A small network was shown many inputs. Here are its activations along a few directions, one row for each input.
In each table, some parts of the input vary, and every possible input appears once, in random order.
Descriptions start from the smaller parts, as in this example, which fits no table here: line(6) and (point or (values(2) and ring(5)) or line(11)).
Shared parts are said once, and a part with two or three values counts as separate values.

A family of inputs:
x1: 17.6 -13.8 -9.6 -9.9 3.4 53.6 33.6 6.0 43.0 -32.4 -22.1 14.4 50.7 25.0
x2: -14.6 -26.7 1.4 -28.5 -7.6 35.5 49.0 13.4 31.8 -39.1 0.8 16.1 47.9 13.3
x3: 28.3 -31.1 2.8 -1.0 19.9 71.5 9.0 -16.2 45.5 -28.1 -27.0 11.6 46.0 35.7
x4: -21.5 -6.9 5.1 32.6 -36.7 -71.6 -9.9 -4.2 -10.3 -5.6 9.4 -39.7 -6.6 -18.7
x5: 9.4 70.5 -11.7 -31.2 53.8 2.8 -21.7 -12.0 -37.3 27.7 51.0 25.9 -36.0 6.7
x6: 17.9 -2.1 -2.1 57.5 -4.3 -33.4 -58.5 -36.1 5.6 3.8 -42.4 -30.2 -8.6 12.8
x7: -4.1 58.4 -33.2 14.6 24.7 -58.9 -25.0 -67.1 -25.8 -17.0 39.8 -32.9 -16.5 13.8
x8: 8.4 11.1 -16.9 50.5 -17.0 -50.9 -31.7 -12.7 0.2 -3.2 -37.5 -27.2 -3.9 -0.5
x9: 4.2 -30.0 16.7 -29.4 4.3 39.4 33.4 5.3 31.4 -44.6 -8.3 17.1 50.0 17.2
x10: -17.1 -6.1 -1.5 -16.3 -7.7 19.1 12.6 23.8 -28.0 54.6 15.6 5.9 -59.2 -33.5
x11: 31.5 4.7 12.9 9.5 22.2 30.9 -57.8 22.8 -8.7 38.4 -31.4 28.5 -35.7 3.9
x12: -33.0 -15.4 -14.4 36.2 -31.3 -42.3 14.9 -33.1 -14.0 10.7 3.9 -49.7 -37.6 -20.3
x13: -18.8 -0.5 -4.1 31.4 -32.8 -66.7 -15.2 -9.3 -14.1 -5.0 -11.2 -25.5 -1.3 -15.0
x14: 5.1 31.2 -27.0 -43.1 54.9 39.1 41.3 -47.9 23.9 -41.4 52.5 15.0 39.4 36.3
x15: -9.6 -39.4 8.7 -27.9 -11.5 32.0 57.2 15.3 34.0 -35.5 23.6 2.3 49.0 2.6
x16: 23.0 23.1 3.6 2.3 3.8 15.6 -30.9 42.8 -16.0 37.9 -23.8 27.3 -24.4 -6.2
x17: -25.5 -38.7 -5.4 -26.0 -3.1 56.7 79.8 -14.5 35.2 -13.9 15.5 -6.4 17.3 3.7
x18: -4.1 4.8 24.4 -18.9 -11.2 -6.9 -8.3 49.8 -25.0 40.6 21.1 16.3 -24.9 -34.0
x19: 12.9 5.0 27.6 -16.5 1.8 2.3 -29.0 40.4 -30.6 29.7 -7.5 29.1 -20.5 -16.2
x20: -1.9 -6.4 9.9 32.4 -22.8 -63.3 -28.6 -16.2 -14.0 -11.6 -19.6 -26.0 0.0 -3.8
x21: -8.0 8.5 12.9 -18.2 -2.9 -4.6 -14.5 49.7 -26.9 34.0 -2.3 28.1 -25.4 -22.7
What is each input in this table made of?
Answer: values(3) and (point or line(6))
Changing only the values(3) part turns x3 into x6. The same change can be made to x2. Which row results?
Answer: x13
List by row number the other rows that have the values(3) part in common with x19.
Answer: x5, x10, x11, x16, x18, x21

A family of inputs:
x22: 20.7 6.7 8.4 -7.3 20.7 28.8 -3.1 41.0 14.6 -21.2 -66.1 30.6 41.9 32.0
x23: 25.7 -63.4 -3.1 12.3 10.8 22.5 20.6 -58.6 35.0 -54.4 0.3 -40.7 24.7 22.0
x24: -26.8 -22.9 19.9 10.4 -35.4 -53.7 22.6 1.9 21.7 16.8 28.9 -32.8 11.3 -12.3
x25: 5.9 53.5 -16.7 1.7 33.6 -23.2 -53.4 -19.0 5.3 16.2 35.2 8.6 -10.9 16.1
x26: -39.1 -31.5 -13.4 -10.6 -51.9 -26.3 33.0 11.8 1.8 -14.1 16.0 -17.8 30.5 3.6
x27: 43.7 14.7 33.0 39.0 13.5 11.1 -38.9 25.4 15.0 8.6 -31.3 14.0 8.1 -4.0
x28: -11.9 43.4 -6.9 -32.2 13.2 -19.4 -8.3 16.3 -12.1 14.8 55.7 -7.6 -36.2 -31.5
x29: -4.2 -33.6 17.7 13.2 -23.4 -13.3 -36.5 32.4 -59.4 54.1 -23.8 20.5 -46.3 -42.0
x30: -36.0 -29.7 6.9 34.3 -41.8 -71.4 10.1 -16.6 -41.7 -2.6 -0.5 -16.4 -51.8 -20.3
x31: 21.7 -1.1 6.5 -31.8 53.4 59.6 0.5 -64.8 23.5 -26.4 28.6 12.5 -1.4 28.2
x32: 33.6 -57.8 21.8 5.6 24.2 73.2 -21.7 -8.8 36.8 -0.4 -25.5 25.7 13.8 21.6
x33: -0.4 44.8 -19.0 -40.4 40.3 9.5 2.2 -23.5 7.1 -8.3 7.4 35.3 46.5 45.2
x34: 13.2 39.1 -30.4 -14.7 19.9 12.6 -18.1 -26.0 -8.0 -9.7 30.2 37.2 26.4 32.2
x35: 10.2 -10.8 10.1 -4.6 -12.1 -10.1 -25.3 74.3 2.7 25.7 -8.2 0.9 -30.9 -44.0
x36: 36.4 -11.9 -6.1 6.7 -7.1 26.1 -34.0 32.9 5.8 0.4 -36.2 33.3 30.1 25.4
x37: 9.7 8.0 7.2 33.9 -14.2 -42.8 -20.4 -37.7 31.6 -28.4 -7.2 -31.0 29.5 -11.1
x38: -43.6 -29.8 -6.7 -23.8 -25.0 -28.8 59.2 16.4 8.2 -17.4 -1.6 -13.1 54.4 5.3
x39: 16.0 -66.7 33.5 -29.0 2.1 79.7 22.2 25.7 11.7 -1.0 -5.7 7.9 -7.0 -30.9
x40: -27.0 26.2 -53.4 15.5 -33.4 49.4 67.2 -16.8 22.9 62.3 -29.0 -22.0 -40.3 -34.2
x41: -16.2 15.0 -3.5 53.4 -12.6 -55.7 -33.4 -19.2 31.3 -29.5 -9.2 -26.9 4.4 10.3
x42: 27.1 -7.8 13.7 19.0 -4.7 -16.7 -78.2 -3.9 -31.6 20.7 -66.4 17.4 -42.5 -7.0
x43: 24.6 64.3 9.0 11.5 38.2 -5.9 -20.5 -30.2 5.1 -2.6 35.3 13.8 -3.4 11.4
x44: 40.5 10.2 4.1 8.8 6.1 0.1 -70.7 35.5 5.0 16.4 -39.6 -21.6 -0.9 -5.8
x45: -33.6 28.9 8.2 -20.8 2.8 -32.4 -11.3 -17.7 -61.9 32.0 28.3 11.2 -75.1 -6.0
x46: -35.5 -65.5 24.1 0.6 -9.7 28.5 62.5 -20.5 24.2 -40.2 20.3 -35.8 2.7 -0.8
x47: 12.8 -5.0 45.7 5.0 -15.1 3.7 2.2 57.9 7.2 35.5 -3.5 11.3 -15.4 -22.9
x48: -10.0 31.4 7.5 -29.3 20.4 -10.4 9.6 9.5 -14.2 36.5 64.7 -4.1 -9.0 -19.9
x49: -26.9 38.5 -4.6 -57.3 27.7 14.6 56.5 21.9 -15.5 -12.0 29.2 20.2 16.1 11.8
x50: -13.5 31.0 -17.6 -37.3 4.5 12.9 36.6 20.3 -28.1 -12.2 51.1 23.2 -8.1 4.3
x51: 0.0 -21.8 14.0 -50.9 31.7 58.3 45.9 -30.7 2.9 -7.4 62.0 13.3 -17.8 -9.5
x52: 0.5 -13.6 12.4 -15.9 -31.6 31.0 12.6 67.7 -12.7 4.5 -16.4 26.3 3.8 -7.0
x53: -41.6 -7.4 3.2 1.1 -39.0 -57.6 -2.9 12.1 14.8 -4.4 12.0 -47.4 -7.8 -31.1
x54: 12.0 -9.9 -25.7 20.2 -27.2 -26.0 1.2 -25.5 18.8 -58.2 -13.2 -5.0 39.1 16.0
x55: 5.8 -16.9 -27.7 14.0 6.4 -19.5 24.5 -15.7 5.2 -39.8 -20.3 -22.1 82.9 25.5
x56: -3.1 50.4 -59.7 64.0 -4.3 55.0 35.0 -43.5 36.0 34.5 -53.0 -12.6 -28.1 6.4
x57: 14.9 40.5 -13.7 11.7 30.9 -27.5 -45.8 -49.4 -62.5 11.2 8.6 3.7 -50.2 19.7
x58: 0.4 -28.8 -22.9 50.5 -6.7 -65.2 -39.9 -43.0 -43.4 -5.0 -23.2 -44.2 -12.7 6.3
x59: -6.2 -10.7 24.2 -26.7 -5.3 29.4 38.2 67.9 -3.0 4.9 -34.0 34.0 30.0 -2.8
Changing only one part turns x24 into x37. The same change can be made to x30. Which row results?
Answer: x58
What is each input in this table made of?
Answer: values(2) and (point or (values(3) and line(6)))
Which other rows does x42 become when the values(2) part takes its other values? List them by row number.
Answer: x29
Which other rows does x35 become when the line(6) part takes its other values? List them by row number.
Answer: x29, x39, x47, x52, x59
Which other rows does x31 become when the values(2) part takes its other values? List them by row number.
Answer: x51
